Each row below holds a small network's activations on one input, seen along a few directions.
Each table varies a few parts of the input and shows all the possible inputs, shuffled.
Descriptions start from the smaller parts, as in this example, which fits no table here: one of 4 places along a line, together with either a single point or one of 9 places along a line or (one of 3 separate values, together with one of 5 places around a ring).
Shared parts are said once, and a part with two or three values counts as separate values.
In the rows, 128 means zero.

Other details of the inputs shift rows strongly along two fixed directions, in all tables alike. That doesn't count.

A family of inputs:
R1: [ 93 145 142 173 138 145  63  60  62  61 214 108  73]
R2: [142  68 131 108 124 134 144 173 160 160 127 150  96]
R3: [141 142 120 140 119 114 129 135 121 120 114 134 103]
R4: [103 120 107 151 145 153 139  69  96  88 138 139  64]
R5: [128 126 132 159 121 109 134 119 126 122 110 131 118]
R6: [159  83 135 201 111 143 169 147 151 113 133 103  21]
R7: [133  97 128 178 140 157 169 132 123 120 158  75  48]
R8: [ 74 245  81 102 178  93  79  24  49  51 122 118 237]
R9: [159 146 138  48 137  95 109 204 166 206 106 132 248]
R10: [124 117 131 114 140 119 110 160 150 159 111 110 171]
R11: [144 116 182 111  46 125  90 155 174 161 169 118 100]
R12: [101 228 104 115 136  91  96  65  80  71  99 146 207]
R13: [ 89 137 109 202 127 129 130  74  88  61 122 115  37]
R14: [142  80 135 124 123 154 161 172 172 129 135 135  81]
R15: [114 143 113 150 124 106 116 109 103 113 108 136 102]
R16: [139 106 114 108 134 138 143 135 131 116 136 146  97]
R17: [105 197  99  88 158 106 110  39  81  58 123 161 223]
R18: [133 169 120 153 125 127 128 101 106 108 114 131 106]
R19: [149 128 140  51 134  95  94 199 162 213  93 136 251]
R20: [127  91 140  94 123 130 140 173 171 158 115 155 147]
R21: [129 143 125 183 117 143 154  98  95  83 128 110  66]
R22: [111 125 123 195 119 137 147  84  90  85 124 112  52]
R23: [118 118 132 103 128 139 147 120 121 131 123 149 156]
R24: [146 127 150 124 109 118 130 172 159 188  94 146 139]
R25: [138 127 128 138 146 145 139 144 136 149 137 100 105]
R26: [140 112 147  70  63 141  87 188 178 192 184 176 209]
R27: [129  85 127 162 143 136 138 132 136 132 134  89  94]
R28: [153  87 136 124 124 164 162 162 162 145 137 138  74]
R29: [ 86 206 105  99 164 102  92  47  55  99 113 121 239]
R30: [149  99 139 108 119 156 164 156 151 137 131 140 125]
R31: [157 129 145  86 138 106 134 186 174 187 120 116 217]
R32: [133 128 133 110 144 126 111 148 138 175 112 116 167]
R33: [135  53 136 152 127 152 169 145 157 132 139 132  54]
Each input here is: one of 3 separate values, together with either a single point or (one of 2 separate values, together with one of 5 places around a ring).
Changing only the choice among 3 separate values turns R4 into R32. The same change can be made to R26. Which row results?
Answer: R1
Change only the choice among 3 separate values in R25. List by row number the other rows that result.
Answer: R18, R28
Change only the choice among 2 separate values in R27. List by row number the other rows that result.
Answer: R31
Change only the choice among 2 separate values in R5. List by row number the other rows that result.
Answer: R6

A family of inputs:
R34: [139 206 109  90 157  97 118 109 111 131  84 129 208]
R35: [111 150 105 156 168 137 152  70  87  75 121 103 128]
R36: [128 100 106 150 150 140 162 129 135 106 122 121  72]
R37: [117  76 127 124 180 131 105 191 157 199 114  79 135]
R38: [118 213 124  92 127 103  77  99  92 109 141 140 207]
R39: [102 142 122 206 121 150 121  64  74  66 167  98  42]
R40: [114 158 100 198 157 137 151  51  68  72 112  93  60]
R41: [126 106 129 119 118 151 116 110 123 106 167 142  90]
R42: [118 192 115  91 149  85 113 110 106 138  76 165 249]
R43: [ 89 167 110 107 143 132  94  24  66  58 164 154 165]
R44: [144 130 150  75 107 125  97 166 154 164 141 163 159]
R45: [154  31 179 140  78 151 138 210 201 187 143 129  43]
R46: [124  98 132 157 120 152 136 114 124  98 175 113  84]
R47: [124  91 144 162  93 134 117 138 154 128 150 123  63]
R48: [130 152 147 118 105 117 101 146 132 147 133 140 185]
R49: [157 107 138 144 128 123 157 184 155 169  93 124 131]
R50: [ 91 195  93 151 158  88 110  38  57  55  91 123 166]
R51: [100 148 102 161 132 142 110  57  73  43 175 115  78]
R52: [ 91 172  93 136 136 130  95  35  72  44 171 140 119]
R53: [163  92 155 131  95 138 126 212 180 170 154 125  88]
R54: [154 101 163  64 102 124 121 194 194 197 145 162 217]
R55: [125 132  96 164 152 127 146 104 111  89 119 125  60]
R56: [171 109 153 130 125 121 160 204 172 197  88 119 156]
R57: [117 177 105  91 158 103 115  99  98 108  95 158 178]
R58: [166 159 170  48  98 104 104 214 185 218 128 145 231]
R59: [141 136 139  77  96 128  97 165 154 166 141 162 161]
R60: [167  74 182 147  82 153 151 220 192 211 147 108  83]
R61: [121  69 119 186 118 139 168 130 131 117 111 113  10]
R62: [128  75 122 150 101 171 134 122 135 108 178 127  26]
R63: [109 145 126 152 113 133 103  91 108 104 151 141 113]
R64: [168  31 151 156 128 161 197 226 201 177 121 104  67]
R65: [126  78 122 190 137 155 169 123 116 112 119 121  14]
R66: [128 196  98 109 158  96 114 103  97 102  92 138 190]
R67: [ 90 153 119 196 117 130 106  46  73  50 159  95  57]
R68: [105 171 143 124 108 106  97  90 111 117 135 115 160]
R69: [ 92 127  90 150 157 144 156  61  83  67 126 131  96]
R70: [160  42 135 127 118 157 186 215 192 179 116 125  58]
R71: [123 146 118 113 131 113 137 126 115 146  89 155 173]
R72: [120 117 133 156 124 151 135  97 109  94 177 105  95]
R73: [100 203 132  95 111  82  68  89 100 110 118 145 240]
R74: [131 137 145  70 129  86 122 163 150 177  70 164 227]
R75: [139  87 145  98  99 151 128 150 160 158 159 148 140]
R76: [128 111 134  88 150 129 151 150 145 150 105 153 180]
R77: [155 127 149 108 124  94 141 184 164 183  76 123 189]
R78: [125  88 145 165 105 161 126 122 126 121 157 132  44]
R79: [137 151 142  88 116 126 116 135 136 144 151 124 175]
R80: [148  80 117 182 147 167 186 139 144 113 128  76   7]
R81: [114 183  93 126 168 119 129  67  81  73 107 113 161]
R82: [125 164 146  80 125 119 113 107 123 139 150 131 222]
R83: [ 94 138 122 142  98 130  95  73 102  91 143 135  99]
R84: [127 109 141  70 141 102  50 180 139 219 157 110 220]
R85: [100 200 123  80 109 111  72  78  91 123 124 173 236]
R86: [154 118 145  41 136 113 140 206 182 198  85 165 229]
R87: [117 130 107 167 165 150 167  75  99  82 126  92  85]
R88: [150 143 148  71 103 108  93 186 175 181 137 165 194]
R89: [150 113 110 186 146 144 162 134 124 106 121  92  28]
R90: [125 161 101 101 141 111 129 118 112 124  98 152 155]
R91: [150  96 149 129 106 147 135 173 158 146 165 111 100]
R92: [124  85 120 182 131 123 159 132 136 115 108 115  46]
R93: [ 96 162  97 122 169 117 136  65  91  80 115 143 175]
R94: [132 136 107 125 154 125 145 129 124 107 107 120 140]
R95: [165  55 152 180 117 141 184 192 179 173 102  83  28]
What is each input in this table made of?
Answer: one of 2 separate values, together with either a single point or (one of 5 places along a line, together with one of 6 places along a line)
Changing only the choice among 2 separate values turns R36 into R52. The same change can be made to R57. Which row results?
Answer: R44
Change only the place on the line of 5 in R73. List by row number the other rows that result.
Answer: R46, R48, R51, R53
A walk changes only the place on the line of 6. It starts at R34 and steps to R89. List the rest of the walk in order.
Answer: R66, R55, R90, R57

A family of inputs:
R96: [ 95 172 116 161 151 104  95  58  77  94 114  89 161]
R97: [143 104 149 136 134 104 112 172 166 199 107 101 139]
R98: [121  84 111 144 138 164 146 119 126 107 174 120 103]
R99: [148 103 117 116 146 155 145 126 136  96 178 119 107]
R100: [ 98  56 114 160 158 156 142 108 118 112 161 113  21]
R101: [132 120 112 171 142 119  98 146 119 146 116  83  72]
R102: [122  93 132 191  81 158 144 120 136  98 166 130  35]
R103: [159 179 153  79 124 102 123 187 157 168 124  98 223]
R104: [111  78 148 188  90 145 133 117 129  98 141 126  25]
R105: [152 132 154 105 110 112 129 198 173 199 119  99 210]
R106: [138 196 157  85  90 124  99 105 113 125 132 173 201]
R107: [168 127 160 104  78 133 132 181 190 152 147 154 132]
R108: [111 132  77 114 174 145 185  78 118  83  76 142 119]
R109: [118 212 128 126 136 123 114  66  69 102 139  95 167]
R110: [106  71 126 140 149 154 133 114 120 107 147 116  92]
R111: [149 111 113 148 106 117 193 125 132 109  74 158  72]
R112: [ 59 252  77 100 131  79  34   6  23  46 110 182 201]
R113: [178 135 147 122 160 100 182 226 170 190  43 142 195]
R114: [144 142 135  74 143 143 128 127 134 145 160 150 193]
R115: [105  79 101 128 158 154 114 128 107 122 147 125  66]
R116: [130 111 159  97  88  97 106 181 175 190 114 171 153]
What is each input in this table made of?
Answer: one of 3 separate values, together with either a single point or one of 6 places along a line
Changing only the choice among 3 separate values turns R106 into R114. The same change can be made to R107. Which row results?
Answer: R99
Change only the choice among 3 separate values in R101. List by row number the other rows that result.
Answer: R112, R115
Change only the place on the line of 6 in R97. List by row number the other rows that result.
Answer: R96, R101, R103, R105, R109
